Each row below holds a small network's activations on one input, seen along a few directions.
In each table, some parts of the input vary, and every possible input appears once, in random order.
A made-up example of a description, with smaller parts first: line(6) and (point or ring(9) or (values(3) and ring(8))).
Shared parts are said once, and a part with two or three values counts as separate values.
(in the rows, 100 means zero)

Other details of the inputs shift rows strongly along two fixed directions, in all tables alike. That doesn't count.
These rows show it; all are for the same input, with only those details redrawn:
[126,157,71,128,75,126,131,128,45,91,109,88,80]
[82,90,113,96,106,105,93,89,136,108,111,101,89]
[77,94,121,122,127,114,85,93,119,122,132,105,81]
[94,120,104,134,116,123,100,108,83,115,131,100,77]
[102,98,91,63,66,94,115,91,142,82,78,94,99]

Table:
r1: [91,96,120,97,103,99,82,86,125,100,109,105,101]
r2: [155,160,56,134,82,126,130,139,33,78,88,106,106]
r3: [82,69,108,99,107,86,89,88,103,107,100,102,102]
r4: [120,83,101,64,62,77,110,85,113,74,77,87,109]
r5: [114,93,106,138,139,101,95,111,63,109,123,111,101]
r6: [104,101,97,61,62,87,108,88,136,86,77,101,104]
r7: [111,77,96,64,67,81,119,88,126,81,79,84,98]
r8: [85,95,99,105,129,94,76,93,128,108,96,117,108]
r9: [76,103,127,79,113,110,91,110,131,114,110,91,116]
r10: [110,104,97,61,58,88,110,90,132,78,74,99,107]
r11: [92,103,84,68,70,90,105,93,122,84,66,104,114]
r12: [76,70,123,118,132,105,83,96,88,124,121,99,102]
r13: [116,100,77,64,92,86,104,96,135,78,63,113,123]
r14: [141,142,56,134,93,102,125,130,13,86,90,90,97]
r15: [90,126,96,130,114,120,95,114,60,109,110,105,92]
r16: [127,147,88,106,79,117,135,147,23,95,108,67,108]
r17: [93,95,95,57,71,100,109,91,128,92,64,98,125]
r18: [112,80,101,63,62,76,113,86,120,85,80,90,102]
r19: [92,59,132,146,166,105,68,94,101,129,137,120,97]
r20: [102,98,91,63,66,94,115,91,142,82,78,94,99]
r21: [91,125,97,128,113,126,99,117,62,111,112,102,100]
r22: [122,81,103,63,65,77,108,83,115,72,78,87,111]
r23: [133,132,81,130,77,111,133,123,28,92,113,84,80]
r24: [96,105,71,64,76,86,97,98,121,87,60,102,115]
r25: [124,77,81,64,90,73,111,94,117,78,63,101,119]
r26: [97,70,126,96,103,86,90,83,113,105,112,97,95]
r27: [59,95,117,136,165,104,58,94,112,133,126,122,98]
r28: [146,172,68,129,68,121,129,129,23,75,102,90,95]
r29: [83,74,102,98,124,78,83,91,108,109,92,105,107]
r30: [90,90,117,129,152,108,72,98,116,116,124,127,106]
r31: [74,69,124,120,133,97,78,93,89,122,118,102,93]
r32: [104,81,76,63,75,72,102,95,105,88,62,92,112]
r33: [85,92,115,95,101,100,93,89,133,108,109,106,91]
r34: [77,68,126,115,130,106,86,91,90,128,121,100,105]
Q: What do these inputs look like to the network?
A: values(2) and (point or line(6) or line(10))
Q: Changing only the values(2) part turns r12 into r21. The same change can be made to r5. Which row results?
A: r30
Q: Which other rows does r10 become when the line(6) part takes its other values? List them by row number.
A: r1, r6, r20, r28, r33

Table:
r35: [90,95,103,117,133,101,77,94,124,107,112,125,102]
r36: [73,89,124,149,167,107,52,83,124,127,136,130,91]
r37: [75,88,103,78,106,95,80,93,130,102,78,112,119]
r38: [92,67,117,95,119,84,85,95,101,111,106,94,106]
r39: [131,165,82,149,85,135,128,133,23,93,133,94,69]
r40: [120,68,94,57,68,68,109,85,129,68,70,98,113]
r41: [139,144,57,97,73,104,130,124,72,79,70,105,111]
r42: [57,97,141,139,136,122,71,98,97,142,149,103,84]
r43: [64,92,107,148,161,114,67,97,100,137,132,121,82]
r44: [91,38,121,45,94,65,97,73,163,89,69,95,122]
r45: [109,130,84,71,51,103,128,105,92,83,82,80,105]
r46: [135,141,75,82,44,118,142,118,75,72,84,81,97]
r47: [114,76,105,95,95,77,94,80,110,89,93,100,101]
r48: [108,110,89,157,123,111,106,114,23,117,129,91,73]
r49: [119,77,97,82,85,90,110,96,99,87,86,90,111]
r50: [126,113,78,86,66,90,127,111,48,82,76,84,111]
r51: [115,116,86,56,47,98,137,104,121,70,70,80,108]
r52: [93,76,118,50,70,81,92,65,182,84,81,102,95]
r53: [74,71,141,96,121,103,81,81,158,124,127,110,88]
r54: [92,68,109,72,85,80,97,89,106,95,78,95,117]
r55: [70,85,129,94,115,103,81,93,138,121,124,92,94]
r56: [118,101,106,144,124,105,102,114,49,118,131,102,88]
r57: [94,101,100,117,130,115,85,103,105,110,106,114,107]
r58: [89,130,96,144,104,127,110,113,61,117,136,92,64]
r59: [117,143,67,109,98,111,111,130,56,94,88,97,106]
r60: [86,103,93,84,109,96,90,97,112,101,83,109,117]
r61: [109,116,79,85,94,97,113,111,106,84,71,103,118]
Q: Changing only one part turns r56 into r41. The same change can be made to r47. Which row results?
A: r36
Q: What do these inputs look like to the network?
A: values(3) and (point or line(8))
Q: Which other rows does r48 become when the values(3) part takes its other values? List them by row number.
A: r43, r58
Q: Which other rows does r49 become when the values(3) part takes its other values? List them by row number.
A: r46, r57

Table:
r62: [82,82,134,144,152,109,76,103,69,135,149,103,87]
r63: [123,139,85,135,89,124,128,121,52,99,122,88,72]
r64: [100,98,110,64,60,92,111,89,124,87,89,88,102]
r65: [90,91,123,149,158,113,70,101,87,129,145,115,88]
r66: [87,92,120,152,159,109,69,100,88,129,145,114,87]
r67: [102,136,111,147,117,129,92,112,74,114,142,106,79]
r68: [88,92,100,107,119,96,82,89,116,108,97,119,102]
r69: [113,162,68,131,86,133,130,135,41,98,110,89,84]
r70: [92,96,125,102,100,106,93,86,125,102,120,99,88]
r71: [97,119,104,84,71,110,109,102,104,94,97,87,102]
r72: [94,89,102,121,123,99,82,89,105,110,112,115,91]
r73: [89,100,111,118,118,112,92,97,122,115,125,108,80]
r74: [80,66,112,69,112,88,86,86,149,100,82,107,122]
r75: [86,81,89,61,86,82,94,82,140,89,65,106,115]
r76: [103,69,103,70,84,77,99,80,137,84,79,99,104]
r77: [78,71,120,82,98,94,98,84,140,111,111,93,89]
r78: [82,55,124,98,121,85,76,69,141,109,107,110,93]
r79: [109,107,106,143,126,108,97,108,60,110,131,97,85]
r80: [140,114,76,79,61,92,130,108,79,69,74,86,106]
r81: [102,93,98,104,93,91,103,97,78,101,101,98,94]
r82: [132,150,70,126,83,119,130,138,10,93,100,83,99]
r83: [96,73,119,97,109,93,97,97,99,107,106,99,107]
r84: [123,146,70,140,102,115,112,127,36,96,104,104,94]
r85: [90,70,117,88,106,81,91,89,112,106,103,95,104]
r86: [113,69,104,66,85,82,108,85,134,83,78,98,115]
r87: [116,133,82,63,50,100,120,103,122,71,67,100,111]
r88: [112,123,69,92,76,99,116,113,74,81,72,95,107]
r89: [88,59,124,93,130,90,76,81,148,109,106,116,110]
r90: [82,75,113,86,110,88,87,91,119,110,97,96,109]
r91: [141,135,58,70,55,93,134,119,80,65,54,95,119]
r92: [103,101,81,64,77,86,109,100,115,81,64,95,118]
r93: [71,92,121,152,151,115,71,99,69,140,140,109,85]
r94: [80,106,110,116,124,114,90,102,122,119,120,112,87]
r95: [108,113,83,85,90,99,109,111,89,88,80,96,113]
r96: [94,149,98,134,106,133,102,119,61,109,126,98,87]
r97: [119,135,68,77,48,111,140,120,80,83,78,78,97]
r98: [107,103,85,83,74,93,110,105,88,88,76,91,108]
r99: [95,90,98,82,106,85,92,93,132,97,83,108,114]
r100: [89,62,110,77,108,80,79,76,155,97,88,113,107]
r101: [101,83,101,76,104,90,96,93,135,94,80,111,122]
r102: [111,94,91,84,72,85,112,101,85,86,83,90,102]
r103: [97,85,106,88,101,97,102,101,102,102,91,95,115]
Q: What do these inputs look like to the network?
A: ring(6) and (values(2) or line(5))
Q: Which other rows does r73 become when the values(2) part takes its other values? List them by row number.
A: r67
Q: List by row number the other rows that have the ring(6) part in common with r87.
A: r68, r84, r91, r94, r99, r101

Table:
r104: [106,124,87,150,129,115,102,124,37,112,115,107,103]
r105: [75,72,132,92,122,95,73,74,168,111,117,117,89]
r106: [130,156,73,98,60,122,139,130,50,80,93,78,104]
r107: [77,69,126,107,146,95,70,89,116,116,112,116,115]
r108: [135,114,72,73,57,88,132,116,65,75,65,87,118]
r109: [88,57,126,106,140,84,70,73,135,109,112,115,99]
r110: [106,97,104,91,85,104,109,94,130,93,105,101,91]
r111: [117,117,95,164,133,112,89,109,43,110,131,108,88]
r112: [130,120,53,64,55,84,130,112,76,63,46,95,120]
r113: [101,105,112,155,143,114,88,117,30,133,145,97,85]
r114: [106,137,96,124,95,125,119,118,55,107,128,83,85]
r115: [64,87,140,128,151,120,63,99,121,137,142,106,92]
r116: [90,90,104,64,58,99,113,85,135,87,79,90,98]
r117: [94,79,115,105,127,95,89,99,95,111,109,99,113]
r118: [94,75,109,100,102,92,96,89,92,109,97,100,98]
r119: [102,109,75,123,114,104,99,112,61,101,99,105,98]
r120: [127,102,90,124,106,102,111,108,66,95,105,96,92]
r121: [95,146,79,144,114,129,102,121,56,116,121,101,78]
r122: [111,96,88,49,54,83,107,79,165,73,67,107,108]
r123: [67,69,130,139,146,92,66,95,81,136,138,103,83]
r124: [153,128,64,110,70,96,136,121,47,71,81,90,98]
r125: [72,52,135,106,149,92,59,88,129,124,117,111,112]
r126: [53,70,136,92,113,94,76,74,149,117,121,96,86]
r127: [110,84,98,38,54,78,114,82,175,70,67,102,104]
r128: [130,164,68,98,63,120,132,129,55,78,83,92,103]
r129: [88,96,96,58,76,89,102,90,158,92,67,103,116]
r130: [90,84,109,44,66,89,109,86,157,88,76,93,114]
r131: [90,101,87,52,71,89,106,88,153,86,61,100,110]
Q: Changing only one part turns r113 into r114. The same change can be made to r104. Which row results?
A: r129
Q: What do these inputs look like to the network?
A: values(2) and (line(4) or line(10))

Table:
r132: [103,146,94,100,73,126,115,117,78,96,100,88,101]
r133: [93,64,105,64,88,78,95,74,149,90,79,102,105]
r134: [103,107,112,144,125,117,99,113,59,116,136,100,85]
r135: [114,129,88,120,86,107,114,120,43,99,105,87,96]
r136: [78,53,129,93,126,87,71,72,156,114,111,115,100]
r137: [101,115,118,156,132,122,97,117,38,126,152,92,82]
r138: [65,55,131,80,126,88,68,81,145,121,104,103,111]
r139: [108,80,106,71,90,81,99,84,143,84,86,104,107]
r140: [90,70,106,72,93,79,92,80,144,96,81,107,109]
r141: [77,86,118,137,149,108,73,95,94,128,131,114,92]
r142: [89,69,110,68,86,79,97,80,134,93,85,94,104]
r143: [96,81,96,79,98,88,93,87,130,93,82,108,111]
r144: [63,75,132,68,97,96,87,79,172,114,109,92,92]
r145: [89,80,113,117,127,99,81,86,115,113,114,110,93]
r146: [86,87,139,148,151,117,79,101,78,132,154,102,84]
r147: [120,116,72,69,56,91,125,112,78,76,66,84,114]
r148: [73,50,132,88,121,86,76,75,152,114,109,109,100]
r149: [100,109,96,134,133,112,91,111,74,115,117,111,99]
r150: [118,108,108,125,117,107,96,106,87,100,121,105,93]
r151: [118,102,70,59,72,83,117,103,118,73,52,99,125]
r152: [93,146,103,139,120,132,91,114,84,113,131,112,86]
r153: [95,74,109,70,83,82,102,85,127,95,87,95,104]
r154: [129,139,69,105,61,102,133,122,39,82,85,86,98]
r155: [72,89,122,86,111,98,81,81,171,110,115,107,85]
r156: [86,82,141,136,143,112,78,99,88,130,148,98,90]
r157: [91,68,107,74,93,84,95,81,137,92,82,100,104]
r158: [127,116,67,81,64,93,122,104,90,73,65,97,110]
r159: [104,153,87,111,78,128,119,120,67,96,105,94,96]
r160: [89,75,107,65,85,81,95,86,130,95,80,94,113]
r161: [67,58,122,86,136,89,74,87,146,116,98,111,116]
r162: [107,75,112,80,92,92,104,92,126,91,93,97,108]
r163: [132,127,75,107,71,103,127,114,58,86,90,95,93]
r164: [103,110,89,101,91,101,108,108,73,97,94,95,103]
r165: [124,136,82,139,103,111,109,118,47,95,112,100,85]
r166: [106,107,88,106,92,102,108,107,78,95,93,98,100]
r167: [118,117,70,66,64,90,128,115,82,76,59,88,120]
r168: [101,150,95,136,93,132,119,124,54,112,133,86,68]
r169: [91,107,109,145,145,110,77,105,78,120,133,114,90]
r170: [104,109,91,103,90,100,108,106,74,97,95,95,99]
r171: [103,85,89,48,66,81,110,92,126,81,59,94,119]
r172: [105,102,86,89,86,96,108,105,90,89,83,99,107]
r173: [87,80,123,106,113,97,88,94,101,116,120,96,95]
r174: [97,105,97,123,126,108,93,108,80,114,109,107,101]
r175: [139,147,62,110,67,101,127,122,50,75,83,95,99]
r176: [136,138,78,115,69,110,137,124,30,85,102,83,93]
r177: [106,108,84,46,46,94,126,93,152,77,68,90,97]
r178: [92,65,106,65,90,78,95,74,152,91,75,104,106]
r179: [149,142,73,122,74,116,136,128,35,81,99,89,94]
r180: [80,48,134,89,128,87,74,69,162,113,113,113,103]
r181: [102,114,102,161,137,119,90,109,51,119,141,105,79]
r182: [122,129,76,109,94,104,108,116,71,89,91,102,101]
r183: [128,119,72,90,60,96,129,111,69,74,78,86,100]
r184: [122,97,98,101,94,101,108,100,102,89,99,100,103]
r185: [114,118,84,110,84,102,115,113,66,92,94,96,98]
r186: [79,88,118,137,151,112,71,100,93,131,130,115,92]
r187: [125,120,63,72,68,91,127,115,87,74,56,94,119]
r188: [90,98,108,125,142,103,78,101,99,116,118,113,101]
r189: [73,57,125,94,127,86,68,73,154,114,105,115,103]
r190: [126,121,65,78,66,97,129,117,77,75,63,92,117]
r191: [105,89,84,49,67,80,115,95,122,80,57,94,124]
r192: [90,141,103,139,117,136,96,115,78,116,129,108,87]
r193: [115,93,80,52,62,74,108,87,139,69,54,101,117]
r194: [92,72,101,71,102,87,86,83,146,97,79,111,114]
r195: [114,103,96,99,92,92,103,99,101,91,97,104,97]
r196: [84,89,116,124,124,104,88,95,87,117,122,100,87]
r197: [107,91,84,45,63,79,115,98,120,79,55,88,127]
r198: [108,106,96,101,86,98,109,105,73,96,102,84,96]
r199: [99,128,91,81,69,116,115,106,113,86,84,99,105]
r200: [93,136,98,121,104,129,98,108,95,106,115,109,94]
r201: [103,106,102,129,121,102,89,100,84,105,120,105,87]
r202: [103,121,88,77,61,108,124,106,118,87,91,87,89]
r203: [83,82,112,108,126,103,82,98,106,115,108,109,102]
r204: [109,112,87,114,98,104,106,106,76,98,97,102,96]
r205: [102,66,109,63,86,81,102,79,147,89,83,102,109]
r206: [68,85,125,128,155,107,72,105,89,134,131,102,103]
r207: [84,98,121,143,136,114,84,104,66,127,138,96,83]
r208: [75,93,122,148,175,108,63,104,97,134,140,119,96]
r209: [72,85,120,92,110,104,85,81,164,115,117,105,85]
Q: What do these inputs look like to the network?
A: line(6) and (values(2) or line(11))
Q: Which other rows does r207 become when the line(11) part takes its other values? List them by row number.
A: r135, r137, r138, r147, r156, r160, r173, r197, r198, r206
Q: Start at r150 and move only the line(11) part, one step at a time. The first step leads to r139. Which rows follow, in order?
A: r195, r201, r165, r175, r193, r169, r182, r188, r208
Q: List by row number the other rows that have the line(6) part in common with r200.
A: r136, r143, r145, r149, r151, r158, r180, r181, r184, r189, r194, r209
Q: Which other rows does r155 become when the values(2) part takes its other values? List them by row number.
A: r152
